These are the activations of a small neural network, seen along a few directions. Each row is one input.
Each table varies a few parts of the input and shows all the possible inputs, shuffled.
Descriptions start from the smaller parts, as in this example, which fits no table here: values(3) and (point or ring(9) or (ring(5) and line(6))).
Shared parts are said once, and a part with two or three values counts as separate values.

Other details of the inputs shift rows strongly along two fixed directions, in all tables alike. That doesn't count.

Table:
row 1: [  9  32  -8  15  17   4  13  -2 -16   6 -13  -7  -7]
row 2: [ -4  29   2  11  19   1   0  -3  -5  -6 -12   9 -13]
row 3: [ -8 -19  -4   4   9  11   2 -34 -18  21  29 -15   5]
row 4: [ -9   2   7  18  -4   3  -3  -9 -15  17  21 -18   2]
row 5: [  0  17 -10  10  13  -5 -15 -13   7  -9  -1  -1   5]
row 6: [  6 -22 -10 -21  -7   9  10  -8   2   4   5   6  18]
row 7: [ -5  14  17   4   3 -11   4  38  -4 -11 -29  16  -3]
row 8: [-12 -14   1 -11 -17  -5  -5   8  22  -3   8   7  -6]
row 9: [ -9 -23   5  -8 -19  21   9  -9   2   9  22 -10  -9]
row 10: [ 13   4  -7  13  13   1   2 -19 -22  14   5 -13   7]
row 11: [ -8  17  14  11   8 -31 -17  20   5 -17 -17  14 -14]
row 12: [  0 -18  12 -18 -14   2  12  21   7  -8 -10   8   1]
row 13: [  9 -32  10  -4  -6  -7  -9   1 -17   8  15  -4   0]
row 14: [  4  24  -7   9   1  25  10 -26  -5   3   5 -16  -3]
row 15: [ -5  29  -9  11   3  24  12 -19   1  12  -2 -15  -4]
row 16: [ 11   0   4  15  -8  14  11  -3 -26  14  12 -18  -3]
row 17: [ -5  23 -20  10  -3  20   2 -22   3  13   6 -17   6]
row 18: [  5 -28  -8 -12   5   0   0  -8  -4   3   9   3  24]
row 19: [-14 -14   6 -11  14   5   2  -5   0   2   2  14 -16]
row 20: [ -6  18   4   8   3 -29 -21  22  23 -23 -15  11  -6]
row 21: [ -6 -46   3 -26 -23  -7  -8  -1  17 -14  21  13 -10]
row 22: [ 15  17  -2  13 -15  19  15  -3  -8   9   2 -26  -1]
row 23: [  8 -42  -2 -39  -3   6   7  -6   2  -3   6  18 -14]
row 24: [ 10  26  -7   5   1  20  24 -11  -9   9 -11 -14  15]
row 25: [ 10  12  -4  19  11   5  10 -18 -26  14  -2 -11  23]
row 26: [ -2  14   8  -3  20  -9   8  20  -2  -9 -33  26  -1]
row 27: [  9  19 -13   3  18 -16 -11   8  11  -6 -16   5   5]
row 28: [ -6  -9   7  -6  18 -17 -14  -6   2 -11  -4  19 -10]
row 29: [ -1 -49   8 -20 -11 -14  -5  16   7  -5  12  15  16]
row 30: [ -2 -16  17  -3  -1 -17  -6  23  -8  -5 -11  11   8]
row 31: [  0  19   7  23  -5  13   6 -11 -20   5  12 -21  -6]
row 32: [  5 -27   3 -15 -22   5   7   7   5   1  10  -3  17]
row 33: [  9  20  -5   1  -9  -9  -4  22  16  -7 -14  -3  -1]
row 34: [ 12 -31   0  -5 -11  -5 -10   3   1   2  19  -2   8]
row 35: [ -5  20  10  -1  -5  -7  -3  20  21 -20 -20  10 -21]
row 36: [ -6  25  -8 -11   8 -15 -14   8  28 -20 -24  19 -10]
row 37: [-14  21  12  13   3  -2   1  17  -1   2  -8   0 -15]
row 38: [ -8  31  -5  25  -1  -6 -10   4  10   6   2 -19   8]
row 39: [  8 -16 -13 -25  -1  -4  -2   1  12  -4  -3  14  -2]
row 40: [-10 -26 -12  -4   2   7  -9 -24   1   7  21  -4   9]
Description of these inputs: values(2) and line(4) and ring(5).
Changing only the values(2) part turns row 33 into row 39. The same change can be made to row 30. Which row results? -> row 25
Changing only the values(2) part turns row 3 into row 4. The same change can be made to row 5. Which row results? -> row 20
Which other rows does row 18 become when the ring(5) part takes its other values? List them by row number. -> row 6, row 24, row 25, row 26
Which other rows does row 11 become when the values(2) part takes its other values? List them by row number. -> row 28
Which other rows does row 10 become when the values(2) part takes its other values? List them by row number. -> row 13
